A small network was shown many inputs. Here are its activations along a few directions, one row for each input.
Each table varies a few parts of the input and shows all the possible inputs, shuffled.
Descriptions start from the smaller parts, as in this example, which fits no table here: one of 3 separate values, together with either a single point or one of 11 places around a ring or (one of 4 places along a line, together with one of 8 places around a ring).
Shared parts are said once, and a part with two or three values counts as separate values.

Other details of the inputs shift rows strongly along two fixed directions, in all tables alike. That doesn't count.

A family of inputs:
R1: [ -5 -53  19  28  -8  29  25  11  -5 -12 -29  13  -9 -13 -10]
R2: [ 26   9   2  16  11 -17   9  -1  26   7  27  -5  53  20  -9]
R3: [ 13  40  -3 -28  11 -53 -26   5  32  -7  47 -28  23  36  15]
R4: [-28 -43  22 -13 -16   6   9  26  -3 -10 -31   7 -34   3  10]
R5: [ -6  -3   5 -12  10  11   4  10 -13 -14  -8 -12 -16 -11 -14]
R6: [ -9  -5 -13  -8   9  14  -4  -9  -8   1  -6 -10 -24 -34   2]
R7: [-22 -43   3   1 -18  33   1  10  -5  25 -23  36 -29  -1  24]
R8: [  4  38  15 -14   8 -24  13  -9  34  -7  40 -11  45  51   2]
R9: [-14 -10  -8   7   5  25  19  -5 -23  15 -20  14 -11 -34   5]
R10: [-28 -39  17   3  -9  32   4   9  11  -3 -24  12 -32   2   7]
R11: [ 15  34 -11  -5  12  -9   1  -9  34   4  53 -14  37  29 -16]
R12: [-33 -43  28  -4  -9  27  10  15 -10 -15 -41   5 -38  -4  -2]
R13: [ 28  19   6   0  16 -30  14  -2  38  -3  35 -16  56  24   1]
R14: [-19 -60   7  23  -5  41   7  -1   8  15 -22  22  -5 -16   0]
R15: [-20 -51   8   5 -16  -4  16   0   6 -18 -39  42 -16  -3   3]
R16: [  48   90  -35    9  -13  -18  -59  -23 -123   41  -29  -17  -31  -49
   17]
R17: [ 16  49  12 -22   2 -57  -3  11  16 -19  42 -21  44  47   6]
R18: [-30 -42  15 -11 -13  26  15  16 -21  21 -34  36 -20  -1  27]
R19: [-21 -32  14   5   0  30  21  20   5 -19 -18   2 -26   0 -25]
R20: [-29 -41   8 -18 -16  27   3   5  -2  19 -23  27 -25  -3  27]
R21: [-17 -70  27   9  -5  32  31   8  -8 -12 -41   9 -12 -19  -5]
R22: [ 18  64  -9 -19   7 -32 -13 -22  31   4  47 -28  45  40   3]
R23: [  79   77  -59   31   -7  -12  -85  -23 -122   39  -41  -35  -36  -75
    5]
R24: [-35 -61  27   3 -24  19  16  33   9 -18 -28  20 -33  18   3]
R25: [ 19  36  -2   4  10 -26   2  -1  30 -35  44 -28  26  10 -28]
R26: [  3  27  -9   9  13 -14  14  -8  52  -2  53 -10  43  19 -15]
R27: [-21 -40   4  -3 -13  15 -12  17  -7  10 -21  18 -36  -4  20]
R28: [ 10 -12   7   8  16 -23  -4   1  50 -18  40 -23  40  25  -9]
R29: [-24 -29 -10  -1   0  40  13  -9  -6  18 -20  15 -22 -38   4]
R30: [ -8 -39 -13   2 -14   2   0 -15 -22  14 -43  55 -20 -19  19]
R31: [-19 -29   1  25  -2  38  32   4  -9  15 -18  30 -14 -28  -5]
R32: [ 15  34  20   4  -4 -25  10   4  24 -21  36 -13  35  44 -13]
R33: [  5  19  -5   0  20 -20   2  -3  51 -22  53 -21  31  16 -17]
R34: [ 12  26  18  -1  12 -21  28   9  36 -26  46 -16  35  34 -27]
R35: [-21 -29   7  12 -12  45   6  -5   0  18 -21  24 -23   3   9]
R36: [ -7  -1   5  14  -8  19  15   0 -12  13 -11  18  -5  10   8]
R37: [  8  23  10  -6  -2 -34   8  13  35   3  42   9  47  58   7]
R38: [ 19   5  19 -11  16 -31   2   2  38 -37  25 -34  36  23 -19]
R39: [-22 -47  24   8 -26  20  18  28 -17  -3 -28  30 -24   6   9]
R40: [ -8   3 -10 -16  14  14  -7  -2 -13   3  -6 -15 -23 -20   2]
R41: [-19 -27   9  11   4  39  31  10  -6  12 -14  27 -10  -1  -8]
R42: [ 11  44  -3 -16  20 -18  14  -7  17   0  40 -18  40  27  -9]
R43: [ -7 -16   3  22  -7  26  25   6 -14  -9 -15  13 -15 -27 -15]
R44: [-23 -55 -16   0 -13  15 -11 -13  -3  17 -46  54 -27 -17  18]
R45: [ -7   9  26   2  -2 -21  15  17  49 -39  27 -19  21  55 -20]
R46: [  72  100  -72   13   -3  -15  -91  -50 -115   73  -28  -33  -19  -83
   29]
R47: [ -4  24  11 -22  14 -25   0   0  53 -20  33 -29  20  38   3]
R48: [  72  119  -54    2   -6  -32  -69  -35 -110   39    0  -33   -9  -76
    1]
R49: [-28 -55 -12  -4  -8  -1 -20  -5   0  -3 -40  34 -36 -17  14]
R50: [ -6  10  11 -15  15 -20  24   7  49 -45  33 -27  25  13 -25]
R51: [-19 -60   6   4   4  22   3   3   1   1 -28  -3 -21 -27   8]
R52: [ 28  59   6 -18  19 -44   6  -4  15 -16  52 -34  41  24 -18]
R53: [-24 -55   3   0 -15  -2  -2   3   6 -25 -51  35 -32  -7  -1]
R54: [ 15  51 -15 -19  20 -16  -4 -18  23   6  45 -25  32  18  -5]
R55: [  50   82  -66    5    8   -2  -75  -26 -102   47  -14  -28  -44  -65
    9]
Description of these inputs: one of 5 places around a ring, together with either a single point or (one of 2 separate values, together with one of 5 places along a line).
Question: The inputs of R33 and R25 match in every part but the place on the ring of 5. If R6 is changed in the same way as R33 into R25, which row does it become?
Answer: R50
Question: The inputs of R7 and R39 match in every part but the place on the ring of 5. If R44 is changed in the same way as R7 into R39, which row does it become?
Answer: R15
Question: Which other rows does R17 become when the choice among 2 separate values takes its other values? List them by row number.
Answer: R39
Question: Which other rows agree with R42 in the place on the ring of 5? List them by row number.
Answer: R2, R8, R9, R13, R18, R30, R31, R36, R37, R41
Question: Which other rows does R6 become when the place on the line of 5 takes its other values? List them by row number.
Answer: R3, R40, R47, R51

A family of inputs:
R56: [-28 -58  17  19  -2  66  31  14 -24   1 -44   9 -40 -42 -13]
R57: [ 32  56 -32  -9   2 -41 -42 -22   1  23  31  -7  25  13  18]
R58: [ 25  49  -1  -4  20 -32  16 -13  54  -5  69 -19  70  39 -13]
R59: [ 53  91 -30  -6   0 -58 -47 -23 -14  26  43 -18  41  26  18]
R60: [ 50  99 -27 -23   3 -77 -57 -19 -15   4  42 -35  31  25  11]
R61: [ 33  54 -41   6 -18  -2 -58 -20 -88  56 -26   9 -29 -33  34]
R62: [-22 -40 -10  12  -6  60  14  -8 -34  29 -45  33 -36 -47   6]
R63: [ 28  65   3  -6  22 -48  21 -12  73 -15  91 -28  89  58 -17]
R64: [-13 -23   0  12   4  46  12   2 -22   3 -27  -6 -30 -41 -15]
R65: [ 55  84 -37   0   6 -54 -58 -17 -44  -1  16 -44   5 -25  -4]
R66: [-33 -54  11  13  -7  67  40   7 -19  21 -36  36 -27 -26   2]
R67: [ 52  93 -28 -11  -6 -62 -58 -15 -47  17  19 -25  12   8  17]
R68: [ -9 -24  -5   2 -25  17 -27   5 -68  24 -65  26 -59 -34  27]
R69: [ -4 -24 -17  17   3  48  -9  -8 -56  18 -47  -4 -48 -72  -6]
R70: [-16 -39  -7   7 -18  28  -8  -1 -25  28 -40  39 -28 -15  25]
R71: [ 20  37  -6  -4   2 -30 -19   0 -10 -18  10 -27   1  -2 -13]
R72: [-10 -28  11  11 -15  23   3  13 -43  -6 -48   9 -44 -27  -6]
R73: [ 49  95 -25 -13  -7 -59 -56 -12 -50  18  19 -24   8   9  18]
R74: [ -8  -6  23   6  12  18  38  15  25 -19  21 -18  16  14 -25]
R75: [-41 -69  54   5  14  29  76  30  87 -50  22   0  29  42 -34]
R76: [-45 -75  62  -7   5   1  67  38  95 -66  19   4  24  58 -29]
R77: [-14 -31   1  -6   2  -8   3  -4  43   1   9  22  18  27  14]
R78: [ 15  44   9 -15  35 -57  30 -11 119 -33 109 -31 105  76 -22]
R79: [ 31  47 -51   5 -15  -2 -65 -27 -87  58 -33  12 -35 -45  34]
R80: [-38 -65  16 -10 -10   8  10  14  22 -15 -29  25 -25   8  13]
R81: [-39 -69  10  -6 -19  24  -2  14 -16   0 -54  32 -51 -15  20]
R82: [-10 -33 -27  16  -3  53  -9 -19 -52  40 -51  27 -43 -66  12]
R83: [-42 -69  37  -2  -2  12  40  23  50 -46 -11   8 -13  15 -17]
R84: [-22 -36  23   3  18  21  42  11  55 -30  18 -12  13   8 -26]
R85: [-50 -71  68  -9   4   6  73  42  90 -64  20   5  21  64 -29]
Question: The inputs of R58 and R56 match in every part but one. If R78 is changed in the same way as R58 into R56, which row does it become?
Answer: R84
Question: Describe the family of inputs behind these rows.
Answer: one of 5 places around a ring, together with one of 6 places along a line
Question: Start at R77 and move only the place on the line of 6, one step at a time. The first step leads to R57. Which rows follow, in order?
Answer: R79, R70, R59, R61
Question: Start at R59 and move only the place on the ring of 5, one step at a time. The first step leads to R63. Which rows follow, in order?
Answer: R75, R72, R67
